These are the activations of a small network on made-up records, seen along a few directions, one row for each record.
Records have a field called T. Each example row is followed by its value.
Other fields move the rows too, some of them a lot.
(in the rows, 500 means zero)
Random noise pushes rows far along 22 fixed directions. That doesn't count. These rows show it; they differ only by the noise:
[325 437 284 479 385 335 449 551 252 416 522 517 592 798 573 383 539 722
 378 301 505 516 198 550 362 607 657 727 362 516 600 727 511 640 658 579
 521 217 501 459 609]
[258 607 676 446 665 446 419 524 656 484 349 469 578 531 617 591 330 548
 452 624 412 480 581 504 594 550 499 431 601 557 450 371 561 501 613 353
 443 526 551 223 219]
[348 192 507 331 531 409 217 379 651 586 620 430 586 555 377 398 490 498
 434 460 584 466 530 465 378 341 272 438 643 413 386 518 570 550 721 512
 432 400 562 294 419]
[459 586 503 427 770 411 668 526 717 573 363 451 422 565 489 460 296 587
 410 683 500 452 602 352 594 388 354 246 524 502 464 802 498 455 422 906
 367 452 560 499 470]
[590 494 465 645 421 748 499 664 485 441 418 445 771 383 497 693 306 556
 570 394 312 430 631 597 611 624 533 274 404 621 583 372 661 632 573 562
 227 574 724 415 201]
[616 550 342 662 310 559 412 530 705 616 489 586 672 520 643 556 532 430
 649 510 330 577 391 414 369 652 252 400 580 485 538 343 565 476 426 483
 497 454 566 527 518]
[781 379 556 619 486 619 264 377 653 277 545 475 445 721 531 290 536 416
 709 581 367 515 303 420 492 511 508 615 552 435 349 515 682 426 479 624
 594 440 465 471 438]
[314 524 553 409 406 412 557 689 613 401 549 482 394 570 526 452 553 539
 473 588 771 599 549 493 458 347 580 506 640 465 363 609 336 621 642 491
 634 431 466 464 526]
[595 370 470 631 508 415 522 281 659 438 433 498 530 448 557 541 358 539
 496 417 671 519 574 549 520 561 600 520 470 436 552 447 512 480 292 465
 480 556 580 516 592]
[396 576 429 463 510 430 851 538 621 254 490 387 719 721 619 598 518 527
 605 484 410 565 311 583 303 507 735 623 512 535 468 478 505 599 720 623
 465 470 440 314 611]
[385 408 470 448 371 344 645 391 250 460 506 531 600 547 439 715 452 472
 652 449 416 491 301 259 673 402 541 543 472 501 490 297 374 470 648 515
 407 394 527 453 575]
[546 418 634 484 575 431 394 381 335 298 482 535 417 615 469 457 473 524
 631 583 432 386 536 425 476 587 501 586 737 632 417 378 728 408 631 413
 494 339 583 506 440]
[505 526 795 448 323 488 515 805 472 666 535 641 506 655 568 481 525 378
 317 678 493 430 420 657 416 505 678 482 359 520 520 723 333 521 343 396
 520 600 575 353 447]
[413 538 403 463 489 412 671 488 454 390 478 463 418 462 462 712 380 439
 423 554 597 439 562 500 461 463 582 636 610 520 632 316 498 596 538 427
 477 612 474 492 656]
[496 509 539 471 565 478 454 372 469 479 626 563 410 590 411 348 848 443
 482 637 476 444 504 446 368 575 321 542 610 456 497 537 639 489 595 425
 672 392 385 577 586]
[568 370 569 517 330 492 319 593 423 401 590 524 526 596 340 527 467 385
 578 523 524 469 624 526 437 491 478 324 672 609 422 665 548 576 611 477
 519 486 641 570 485]
[428 565 411 583 350 507 562 546 254 451 473 468 399 404 548 524 569 529
 434 400 601 525 503 424 601 569 536 563 490 520 517 389 480 554 526 481
 561 459 514 614 454]
[532 433 383 171 439 558 626 508 133 537 656 690 447 388 118 548 690 355
 345 543 468 167 636 547 546 524 563 549 440 568 695 720 448 527 507 544
 592 428 601 618 546]
[356 325 351 395 252 613 432 510 228 563 532 251 574 434 216 605 243 518
 423 282 604 489 580 479 297 581 569 410 570 645 424 410 414 665 761 477
 417 841 702 408 522]
[486 430 418 136 415 359 423 398 585 536 497 521 398 549 369 435 383 439
 300 624 658 277 553 432 342 529 410 602 823 558 503 591 552 503 575 528
 585 413 710 381 443]
[336 530 266 399 411 582 504 652 567 547 471 582 665 399 338 626 326 683
 504 385 629 570 552 615 458 523 686 398 398 591 598 635 245 652 487 495
 497 597 578 518 614]
[493 547 392 496 508 683 578 648 594 789 526 518 587 489 584 337 614 601
 598 517 319 699 410 464 230 475 417 457 393 514 535 474 417 412 470 491
 393 590 428 546 557]
[587 625 547 726 520 579 725 263 596 322 297 262 490 572 461 517 293 544
 443 527 499 596 418 365 523 547 572 458 301 546 690 619 597 555 417 615
 401 781 494 583 476]
[573 403 678 425 514 628 494 361 383 305 530 539 373 456 378 379 613 445
 660 550 500 402 388 347 691 440 584 623 461 496 307 426 478 346 486 611
 632 397 494 491 369]

[341 613 693 400 645 158 261 627 483 485 615 556 439 812 501 537 663 414
 468 729 532 431 558 567 512 592 449 285 924 511  95 633 511 576 760 509
 728 380 412 347 633] : t5
[507 541 326 580 699 373 470 604 648 185 553 464 350 756 448 592 393 516
 457 627 603 368 486 573 512 470 463 531 634 399 458 694 620 730 564 876
 598 375 354 504 824] : t8
[335 588 352 524 871 544 386 568 492 375 528 592 549 301 436 554 620 528
 632 393 390 476 880 710 514 603 402 304 679 631 394 526 635 454 561 527
 593 350 420 645 515] : t9
[479 455 524 466 714 518 328 516 431 522 509 517 509 222 448 471 566 565
 356 361 607 450 636 719 490 388 514 446 597 666 467 386 695 479 466 554
 299 453 473 564 393] : t1
[643 684 305 456 431 605 491 555 743 582 424 370 457 624 695 291 479 506
 411 565 385 657 351 456 439 493 544 632 475 425 606 630 528 532 484 546
 529 601 445 473 333] : t15
[618 525 416 424 709 649 476 636 404 574 598 754 357 348 300 560 602 642
 415 653 530 198 472 557 632 483 455 560 405 448 587 346 553 570 359 714
 418 411 400 544 696] : t10
[582 737 449 479 469 522 445 736 360 463 492 488 306 418 580 555 515 407
 465 593 500 645 516 631 427 362 752 686 750 696 575 277 548 534 517 264
 446 711 326 675 535] : t6
[453 485 725 442 523 528 582 518 432 629 530 367 370 506 471 446 591 271
 311 674 398 471 551 345 667 267 380 423 400 391 528 574 506 483 557 524
 416 641 448 415 237] : t19
[410 530 335 534 437 414 373 478 660 499 427 462 606 532 561 629 314 437
 609 455 425 608 358 388 450 448 309 455 640 551 488 418 487 483 525 581
 471 448 503 498 551] : t13
[571 584 400 286 458 681 611 423 580 321 530 530 570 317 424 464 702 493
 644 492 457 477 508 477 556 438 538 661 586 551 568 357 568 484 670 426
 567 352 489 534 273] : t14
[516 315 564 468 483 431 650 380 517 630 506 447 680 537 581 476 483 409
 403 394 395 480 426 585 293 440 463 573 326 483 668 569 547 411 418 479
 312 493 576 411 479] : t12
[450 417 585 462 420 342 472 414 230 464 485 460 300 475 529 515 476 281
 293 468 551 390 347 398 589 339 460 727 504 515 553 442 547 408 410 555
 484 423 482 520 437] : t16
[671 590 426 478 578 550 303 467 212 562 443 503 262 628 533 256 481 594
 448 503 337 458 284 368 698 611 647 666 411 494 407 575 536 378 420 646
 570 500 438 542 423] : t17
[556 506 522 691 593 546 500 398 528 392 416 452 451 514 678 352 540 750
 498 437 543 555 289 447 492 493 431 715 367 458 608 323 714 498 471 546
 363 316 401 545 456] : t2
[287 413 753 482 577 430 230 499 709 544 415 605 504 489 562 609 208 517
 527 578 548 600 347 521 608 248 617 653 389 455 532 305 304 429 361 188
 426 623 394 263 464] : t4
[679 495 447 489 344 408 441 586 507 494 538 528 485 567 534 608 423 206
 588 555 368 573 397 464 513 270 504 525 634 554 557 538 484 441 433 527
 430 520 473 614 547] : t20
[397 425 645 564 540 381 433 764 337 704 609 537 498 664 576 522 524 588
 569 540 448 611 481 497 547 383 534 344 460 419 310 491 338 535 619 457
 383 509 409 423 639] : t11
[380 558 425 564 606 585 595 508 724 343 409 567 561 493 582 516 428 476
 580 488 383 438 389 510 315 554 267 612 416 543 615 564 566 403 349 683
 576 287 482 511 544] : t18
[545 526 533 509 152 511 334 763 655 440 505 541 678 465 681 447 556 481
 518 361 629 618 245 640 280 379 461 544 649 682 431 485 548 547 532 549
 426 254 593 508 328] : t7
[695 371 525 555 579 413 456 407 547 477 595 521 349 660 525 509 549 565
 437 666 612 307 352 383 839 475 501 586 430 150 389 348 538 624 477 733
 507 405 422 326 616] : t3

Which value of T does each new row have?
[553 506 605 447 245 349 457 572 618 426 455 458 642 711 628 597 376 405
 491 601 451 480 430 413 612 475 560 417 688 506 439 499 572 606 716 457
 408 433 697 252 211] : t1
[604 559 449 348 462 559 652 412 566 493 577 488 477 538 441 438 710 419
 505 618 492 404 433 441 507 582 508 566 535 396 427 498 466 507 550 604
 678 502 474 441 528] : t13
[531 395 488 582 274 412 372 371 247 314 482 365 394 665 459 482 367 414
 488 384 522 532 191 341 448 412 496 740 505 565 557 492 576 517 577 532
 486 468 487 576 550] : t2
[442 600 397 525 712 365 459 315 552 346 412 706 438 489 362 624 387 662
 598 544 617 438 512 480 676 623 585 499 501 519 536 574 402 473 322 532
 676 410 428 639 801] : t4
[604 286 508 373 597 393 371 388 463 603 519 322 333 545 383 338 324 482
 211 484 655 418 550 531 364 301 432 540 571 514 562 704 646 519 474 666
 302 579 556 527 513] : t12
[569 612 532 507 308 349 513 606 625 355 454 581 604 504 551 723 428 406
 523 547 639 434 618 561 734 579 596 298 698 535 402 579 448 617 508 537
 593 392 681 469 396] : t7
[414 459 563 476 433 500 423 656 679 428 507 559 505 457 572 524 422 550
 618 505 671 609 617 568 612 394 648 478 552 445 375 492 315 537 510 369
 585 465 528 424 429] : t7
[439 312 734 613 665 581 309 507 415 492 566 551 392 331 359 461 510 686
 414 410 795 414 422 622 586 374 509 518 285 452 366 389 456 528 344 623
 428 492 385 487 637] : t5
[532 601 444 657 481 471 371 424 376 493 380 441 429 405 459 532 350 466
 466 365 584 577 544 509 531 671 601 336 580 675 354 559 468 429 312 597
 581 711 548 667 577] : t1
[304 407 435 379 477 469 329 588 658 451 490 792 595 406 442 569 397 627
 495 462 648 398 573 617 548 492 531 547 457 506 616 588 381 536 400 379
 577 248 612 418 473] : t1
[500 539 368 682 487 486 381 610 552 526 511 545 570 750 707 340 584 612
 560 462 360 601 551 598 303 801 433 461 492 454 524 719 587 533 511 407
 643 365 520 546 562] : t8
[668 647 314 408 384 330 624 313 604 374 370 445 439 401 630 506 460 343
 425 427 609 531 368 432 547 423 544 669 702 596 566 517 564 391 353 669
 544 379 538 661 434] : t20
[585 285 339 213 381 559 423 369 272 711 636 369 397 402 389 340 589 355
 420 396 481 466 467 394 485 399 557 664 577 428 381 355 440 407 603 512
 507 631 539 429 409] : t16
[368 453 394 558 708 375 658 493 491 456 564 481 491 569 546 571 536 527
 544 466 510 593 802 620 651 509 709 440 397 299 507 646 351 569 533 388
 609 567 382 499 679] : t5
[488 355 679 526 694 586 622 520 212 386 582 468 394 490 595 435 611 528
 703 434 405 477 427 558 534 473 756 743 404 458 222 179 464 322 527 510
 503 496 358 388 575] : t5
[422 607 455 565 585 573 466 709 388 396 408 506 231 577 542 531 257 676
 282 615 583 363 432 553 487 555 632 786 410 498 679 395 570 657 436 497
 461 590 427 427 586] : t10
[436 465 640 635 342 395 338 521 393 417 444 498 480 397 482 726 318 378
 400 436 668 436 589 562 574 524 450 439 598 601 528 393 530 567 435 358
 486 544 610 529 462] : t8
[731 485 509 737 520 585 568 428 465 621 521 464 333 592 530 521 473 488
 506 650 452 509 504 392 702 604 569 499 266 231 563 404 428 537 299 471
 528 798 402 526 691] : t13
[388 468 434 607 422 459 684 466 340 327 401 260 449 492 790 401 472 411
 409 258 457 626 470 479 472 447 627 738 432 511 533 455 608 429 550 519
 455 451 511 474 255] : t1
[359 544 482 457 733 383 497 299 583 480 377 565 556 415 657 415 532 636
 533 414 470 572 501 525 525 522 505 622 501 545 558 448 562 320 429 387
 500 290 450 515 413] : t7
